These are the activations of a small neural network, seen along a few directions. Each row is one input.
Each table varies a few parts of the input and shows all the possible inputs, shuffled.
Descriptions start from the smaller parts, as in this example, which fits no table here: one of 6 places along a line, together with either a single point or one of 9 places around a ring or (one of 3 separate values, together with one of 8 places around a ring).
Shared parts are said once, and a part with two or three values counts as separate values.
In the rows, 128 means zero.

A family of inputs:
x1: [107 129  82 200 134 204 104  85 217  25 135 174 154  67  88 150]
x2: [145 137 151 114 125 125 125 116 116 125 121 121 123 148 131 115]
x3: [124 125 128 123 124 120 132 137 116 148 130 121 131 134 134 124]
x4: [120 119 126 121 129 119 135 144 119 149 130 123 123 129 137 132]
x5: [143 132 151 112 127 126 125 116 116 128 118 122 119 151 133 118]
x6: [121 129  78 199 129 195 110  94 218  24 140 176 158  63  80 144]
x7: [132 131 135 119 128 124 131 129 116 145 119 128 126 146 140 122]
x8: [123 122 127 124 126 119 133 142 117 146 130 121 125 129 133 129]
x9: [124 119 128 119 134 115 133 142 118 146 133 116 121 123 134 137]
x10: [129 126 130 119 133 103 128 139 118 135 139 114 118 118 121 137]
x11: [133 134 136 117 123 121 129 126 117 142 123 126 130 145 134 117]
x12: [129 128 130 123 129 125 133 134 115 149 122 125 129 140 143 125]
x13: [127 124 129 121 131 111 132 141 118 142 134 115 123 121 128 132]
x14: [136 138 143 115 121 124 127 122 116 131 121 125 127 148 131 114]
x15: [136 133 140 117 128 129 129 124 115 140 118 123 126 146 140 120]
x16: [125 124 129 115 135 104 131 141 119 138 138 118 114 119 124 141]
x17: [130 131 132 123 125 122 132 132 114 144 124 125 131 140 138 120]
x18: [120 123 129 121 125 117 135 141 118 147 128 129 125 138 135 127]
What do these inputs look like to the network?
> one of 2 separate values, together with either a single point or one of 8 places along a line
Change only the place on the line of 8 in x10. List by row number the other rows that result.
> x2, x3, x8, x11, x13, x14, x17
Change only the choice among 2 separate values in x15. List by row number the other rows that result.
> x14
Change only the choice among 2 separate values in x7. List by row number the other rows that result.
> x11

A family of inputs:
x19: [139 141 146 133 122 161 104  92 146  87 119 128 126 134 114 117]
x20: [117 120 102 156 135 136 124 134 141 110 144 125 140  87 118 149]
x21: [166 134 187  34 108  26 157 173  39 249 143  79 108 205 161  85]
x22: [118 134 113 145 119 159 136 120 150 107 116 160 145 132 128 118]
x23: [124 123 103 159 119 155 127 131 151 120 120 156 142 124 125 125]
x24: [115 114 101 153 126 154 128 130 152 120 131 136 145 104 122 132]
x25: [133 155 129 141 125 154 114  92 146 100 114 143 145 137 123 114]
x26: [119 115 184  45 144  61 147 167  19 252 107  70  82 199 201 131]
x27: [166 134 152 126 138 147 109  86 142  71 118 127 116 129 112 130]
x28: [113 116  99 151 137 121 126 147 147 107 151 129 125  79 106 159]
x29: [124 134 124 151 118 156 130 110 148 102 114 159 144 144 129 111]
x30: [101 116  95 142 146 105 132 155 157 111 159 124 119  63  98 164]
What do these inputs look like to the network?
> either one of 2 separate values or one of 10 places along a line
A walk changes only the place on the line of 10. It starts at x30 and steps to x28. List the rest of the walk in order.
> x20, x24, x23, x22, x29, x25, x19, x27
